Each row has a name. Each question is about the rows just above it. Places in a row count from 0.

P: [155 206 153 131 135]
Q: [125 147 139 135 134]
R: [159 196 115 130 127]
U: [155 206 116 161 135]
Z: [159 196 136 159  96]
G: [106 174 144 116 144]
W: [138 161 139 137 118]
H: [130  94 103 128 121]
Changed P: [155 206 154 131 135]. Place and old value:  2, [153]
One entry of U was changed: [155 206 116 160 135]. Where, and from what?  3, [161]

D: [150 114  98 137 104 118 120 126 142 149 119  94 151 123 109 139 115 116
 107 108 123 125 146 107 126 135 155 143 124 104 146 118 108 135 113 134
 165 125 107 154 130  96 107 118  75 121 142 150  82 161 152 124 127]
L: [163 127  61 143 112  87 101 107 143 133 105  91 175 148 133 181 123 138
 124 113 108 136 121 167  84 125 127 125 107  80 102 150 136 126 100 115
 167 114 121 157 156  88 119 112  82 118 133 121 178 128  81  93  57]
K: [155 134  61 154 106  91  92  97 144 132 126 106 167 133 146 184 114 165
 158 137 101 127 109 201  76 121 122 125 106  77  96 178 146 108 107 118
 169 125 143 157 147  90 123 112  85 127 147 139  55 126 181 161 183]
T: [163 127  61 143 112  87 101 107 143 133 105  91 175 148 133 181 123 138
 124 113 108 136 121 167  84 125 127 125 107  80 102 150 136 126 100 115
 167 114 121 157 156  88 119 112  82 118 133 130  61 127 169 156 171]
C: [114 120 161 109 127 147 151 166 129 134 117 138 108 121 108  94 117  89
  95 102 141 109 137  73 171 128 133 125 147 160 149  99 119 164 139 151
 100 142 119 135 110 154 132 135 146 111 136 146 148 140  95 104  80]
Where does [150 114  98 137 104 118 120 126 142 149 119  94 151 123 109 139 115 116
 107 108 123 125 146 107 126 135 155 143 124 104 146 118 108 135 113 134
 165 125 107 154 130  96 107 118  75 121 142 151  82 161 152 124 127] differ from D, and what was there?  47, [150]
Where does [155 134  61 154 106  91  92  97 144 132 126 106 167 133 146 184 114 165
 158 137 101 127 109 201  76 121 122 125 106  77  96 178 146 108 107 118
 169 125 143 157 147  90 123 112  85 128 147 139  55 126 181 161 183] differ from K, and what was there?  45, [127]
One entry of T was changed: [163 127  61 143 112  87 101 107 143 133 105  91 175 148 133 181 123 138
 124 113 108 136 121 167  84 125 127 125 107  80 102 150 136 126 100 115
 167 114 121 157 156  88 119 112  82 117 133 130  61 127 169 156 171]. Where, and from what?  45, [118]
Where does [150 113  98 137 104 118 120 126 142 149 119  94 151 123 109 139 115 116
 107 108 123 125 146 107 126 135 155 143 124 104 146 118 108 135 113 134
 165 125 107 154 130  96 107 118  75 121 142 150  82 161 152 124 127] differ from D, and what was there?  1, [114]
One entry of D was changed: [150 114  98 137 104 118 120 126 142 149 119  94 151 123 109 139 115 116
 107 108 123 125 146 107 126 135 155 143 124 104 146 118 108 135 113 133
 165 125 107 154 130  96 107 118  75 121 142 150  82 161 152 124 127]. Where, and from what?  35, [134]

M: [120 133  65 123 134 199  70]
X: [130  91  93  95 161 116 135]
B: [154 101 192 193 164 193 107]
E: [198 155 125 162 132  86 176]
V: [ 75  78  99 191  99 192  93]
S: [198 155 125 182 132  86 176]
Changed V: [ 75  77  99 191  99 192  93]. Place and old value:  1, [78]
One entry of E was changed: [198 155 125 162 132  86 175]. Where, and from what?  6, [176]
Changed B: [154 101 192 193 164 194 107]. Place and old value:  5, [193]
Changed B: [153 101 192 193 164 193 107]. Place and old value:  0, [154]
One entry of B was changed: [154 101 192 193 165 193 107]. Where, and from what?  4, [164]
One entry of S was changed: [198 156 125 182 132  86 176]. Where, and from what?  1, [155]

